A small network was trained on made-up records. Each row is its average activation on records with the value named, seen along a few directions.
Values that are neighbours, or in one group, have similar rows; names and order tell nothing.
In the rows, 500 means zero.
Strong random noise was added to every row along 2 fixed directions; ignore it. To show where, here is one row again and again, with new noise each time:
[514 655 571 335 548 556 478 527 587 483 534 482]
[572 487 465 717 725 278 381 528 608 932 511 465]
[444 362 390 606 399 397 592 443 708 789 580 503]
[470 429 431 569 461 413 548 467 675 749 564 495]


Values of SUVUR:
gapuv: [471 503 543 482 474 355 559 638 353 434 550 474]
niva: [587 576 431 539 636 594 460 446 468 413 365 569]
nid: [572 534 442 639 596 482 440 541 513 681 340 601]
bem: [524 479 514 377 594 597 408 385 407 341 457 383]
dakot: [524 396 473 587 533 397 608 481 557 679 641 459]
mugid: [563 588 515 610 731 282 462 508 577 650 566 454]
ked: [429 277 526 511 214 574 668 569 408 399 490 386]
dudoz: [493 706 661 346 527 572 418 554 482 388 578 653]
gir: [595 606 566 512 462 447 412 657 302 536 527 391]
sufa: [557 609 607 588 696 378 429 608 446 574 615 445]
pigoz: [486 286 572 668 532 412 491 484 310 526 442 484]
zogep: [415 550 545 594 768 451 491 543 508 647 436 569]
pup: [571 580 515 548 602 446 460 562 524 533 391 644]
sut: [603 421 365 620 476 523 424 540 535 704 388 571]
somi: [383 239 331 634 196 429 639 310 565 387 534 430]
foge: [556 411 423 591 533 493 347 365 482 544 415 444]
tibi: [411 316 302 710 503 471 383 381 510 630 472 529]
SUVUR is arranged as a ring.
Question: Which values are neighbours of sut? Give them in the order they are listed.
Answer: niva, nid
Question: Which values are neighbours of pigoz? Give them in the order they are listed.
Answer: ked, somi
Question: Which values are neighbours of sufa? Give them in the order they are listed.
Answer: gapuv, dakot
Question: Which values are neighbours of foge? Give them in the order they are listed.
Answer: bem, tibi
